A small network was shown many inputs. Here are its activations along a few directions, one row for each input.
In each table, some parts of the input vary, and every possible input appears once, in random order.
A made-up example of a description, with smaller parts first: one of 4 places along a line, together with either a single point or one of 11 places along a line or (one of 3 separate values, together with one of 8 places around a ring).
Shared parts are said once, and a part with two or three values counts as separate values.

Other details of the inputs shift rows strongly along two fixed directions, in all tables alike. That doesn't count.
These rows show it; all are for the same input, with only those details redrawn:
[ 11   9  17 -38  36  23 -11  19  -9 -44  -2  32 -12  -6]
[ 10  11  13 -40  41  25 -14  23  -5 -49   2  32 -10  -9]
[ 17   0  51 -36   3  12   8 -29 -61  13 -36  35 -21  19]
[ -7 -22  22   9 -12   7  31 -12 -32 -14 -59  10  -5  28]
[-19 -29  -2  29  -6   7  35  13  -2 -47 -56  -3   7  24]
[ -2 -16  23   1  -3   9  24  -8 -29 -19 -48  14  -6  22]
[-23 -20 -27  25  21  15  20  50  36 -87 -29  -3  12   2]
[ 10   9  16 -38  36  23 -11  19  -9 -43  -3  32 -12  -6]

Rows:
row 1: [-13  15  -3   0 -16   2  36 -20 -40  60  11 -27  38  41]
row 2: [  7  15 -24 -39  -5  -7 -48 -15  -1  -1  53  27 -50 -40]
row 3: [ 27   1  19   3 -24 -10  -5 -47 -18  52   2 -31 -55 -28]
row 4: [-21 -34 -13  40 -45 -22 -13 -27  63  10 -59 -29  26   2]
row 5: [-33 -11 -20  13 -16 -48  45   7 -26   5 -49 -54  -8 -26]
row 6: [ 25  37   0 -13  56  18 -70  40  68  26  23   4  40 -17]
row 7: [ 21  13   5 -23  47  30 -26  62   2 -46  25  34   8 -22]
row 8: [ 42  41  39 -26 -28 -17 -35 -27 -12  29 -20 -19 -20  -3]
row 9: [-24 -24 -33  67 -19 -11  52 -33  16 -20 -20   5   9  21]
row 10: [ 10  -2  -7 -13  -4   7 -22 -24 -49  54  31  36  13  33]
row 11: [ 25  14 -28  -3  63  23 -35  30  24 -17  65 -27  35  -6]
row 12: [ 33  27   2 -39   7   5 -57  25  51 -47  25  14  -6 -24]
row 13: [  9  17 -44  60  28  11 -15 102  95 -62   0 -33  51  10]
row 14: [ 25  39   5 -14  60  31 -27  74  -4 -24  24   9  15 -22]
row 15: [ 17   0  51 -35   2  12   7 -30 -60  13 -36  36 -21  19]
row 16: [-11  -1  -3 -62  55 -10   9  20 -13 -19   6  30 -12 -20]
row 17: [-47 -41   8  40 -31  -3  40  -7  17 -16   0 -18   1  38]
row 18: [ 44   5  47  -6 -21   1 -17 -10 -15  41 -25  30   8  39]
row 19: [ -4   8 -30 -31  28  10 -30  -8   7  -8  48  37 -24   2]
row 20: [ -4  -6 -36  24  19   9 -12  59 102 -93 -11  -5  23  14]
row 21: [-18 -28  -6  35 -41  -7  27   5 -12 -40 -54 -22   1  -2]
row 22: [ -7  17 -14 -50 -23   0  -3  -4  20  -2  58  12 -34 -49]
row 23: [-40   2 -35  38 -57 -19  54  -1  24  15 -11 -57 -23 -18]
row 24: [ 10  41 -26 -30  50  12 -49   7 -28  22  60   5  17  13]
row 25: [-49 -34 -40  35 -40  -1  70  -3  34  -7 -10 -18  10  28]
row 26: [ 18  40  11 -32  16   4 -28  20 -20 -30   5 -17 -23 -47]
row 27: [-18 -33   2   5   2 -26  47  14 -43  29 -39   9  13  10]
row 28: [ 28 -23  23 -23   4  10  -1 -54 -17  34  18  17 -25  14]
row 29: [-21  27 -73  60  15 -12   6  38  76 -75  31 -34 -15 -66]
row 30: [  5  27   2 -12 -29 -20 -19 -49 -45  65   6  -5 -64 -16]
row 31: [-11  -2  -3  36 -37 -29 -20 -30  48  32 -58 -55  14  -9]
row 32: [ 23  39  16   3  18  -3   2 -51 -67  58  16  11  27  24]
row 33: [-26 -14 -25  33  23 -23  50  51 -19  16 -36 -29  33   6]
row 34: [ 13 -44   1  25 -50 -16  11 -48   2  17  -7 -23 -32 -15]
row 35: [-12   9  36   8  -2   3   2 -12 -44  41  30 -30  29  43]
row 36: [ 23  -7  40  -9  -6   0 -39 -34  12  75 -29  29  21  19]
row 37: [-36 -35 -20   5 -21 -40  45   3 -22  -8 -44 -20  -2 -17]
row 38: [-13 -22 -36  77 -20  -3  40  -9   1  -3  -4   5  52  26]
row 39: [ -1  14 -16 -36   9  25   2  22   4  16  68  27  31   1]
row 40: [  0  -7  48 -15 -11  13  -7 -10 -40  45  48  20  18  31]
row 41: [ 38 -29  22   0  -6  14  -5 -34 -34  56  22  14  20  25]
row 42: [-11   4  19 -30 -12  -1 -30   6  20 -29  68   3 -37 -41]
row 43: [-16 -31   3  27 -14  -9  -6 -30  59  17 -62  -4  24  29]
row 44: [ -4  37  31 -32   3  -2 -31   6   5   4  64 -17 -53 -45]
row 45: [  2  -3 -10  30 -41 -23  18 -51  -9   2  -1  11 -26 -27]
Q: Describe the family of inputs behind these rows.
A: one of 5 places along a line, together with either one of 4 places along a line or one of 5 separate values
Q: Changing only the place on the line of 5 turns row 23 into row 22. The same change can be made to row 30. Which row results?
A: row 2
Q: List by row number the other rows that have the place on the line of 5 in common with row 18.
A: row 7, row 10, row 27, row 36, row 38, row 39, row 40, row 41
Q: Which other rows does row 17 become when the choice among 5 separate values takes its other values? List them by row number.
A: row 9, row 19, row 25, row 28
Q: Which other rows does row 36 become when the place on the line of 5 takes its other values? List them by row number.
A: row 4, row 6, row 31, row 43

Rows:
row 46: [ 46  28  42 -92  52  31 -18   1 -40  10  10  69 -17  -2]
row 47: [-24 -33   7  29 -59 -18  50 -24 -32  38 -14 -28 -10   2]
row 48: [ 16  20  37   4 -22 -18   7 -31 -62 121 -51 -13  36  41]
row 49: [ -5   0   7  44 -39 -21  31 -53 -23  18 -46 -32  -7  16]
row 50: [  9  21 -25 -36  22  -6 -17  -2  -3  -1  66  21 -21 -55]
row 51: [ 38  36  53 -80  13   7 -61 -17 -15  24  29  29 -48 -19]
row 52: [-15   7 -61  14  30   5 -36  44  88 -76   7 -13  -7 -39]
row 53: [  7  33   1 -38  10  12 -21  20  -3  -8  65   4 -35 -31]
row 54: [ 12  28  27 -80  35  18 -43 -41  -8  60  82  45  -1  12]
row 55: [ 13 -29  64 -14 -55 -25   7 -61 -40  68 -52  -1 -22  16]
row 56: [-15 -11  28  47 -54 -12  41 -29 -18  14 -50 -49  -5  24]
row 57: [-19 -15 -48  10  69  25 -10  79  21 -96  31 -15  42   2]
row 58: [ 24  -8 -26  58   9  28 -29  38  65 -41  29   0  47  17]
row 59: [-30 -45 -46  59 -25 -22  17   3  60 -31 -57 -32  15 -15]
row 60: [  8  -3   0 -16  77  18  -6  54   4 -42  17  29  12 -11]
row 61: [-44 -24 -24  50 -25   1  53  41  20 -70 -60   7  39  39]
row 62: [-20  -5 -36  42 -38 -22  34 -24 -14  10  -7 -21 -18   4]
Q: Describe the family of inputs behind these rows.
A: either one of 3 separate values or one of 4 places along a line or (one of 2 separate values, together with one of 5 places along a line)
Q: Which other rows does row 55 become when the choice among 2 separate values takes its other values? List them by row number.
A: row 59
Q: List by row number the other inputs of the same sort as row 46.
A: row 57, row 60, row 61
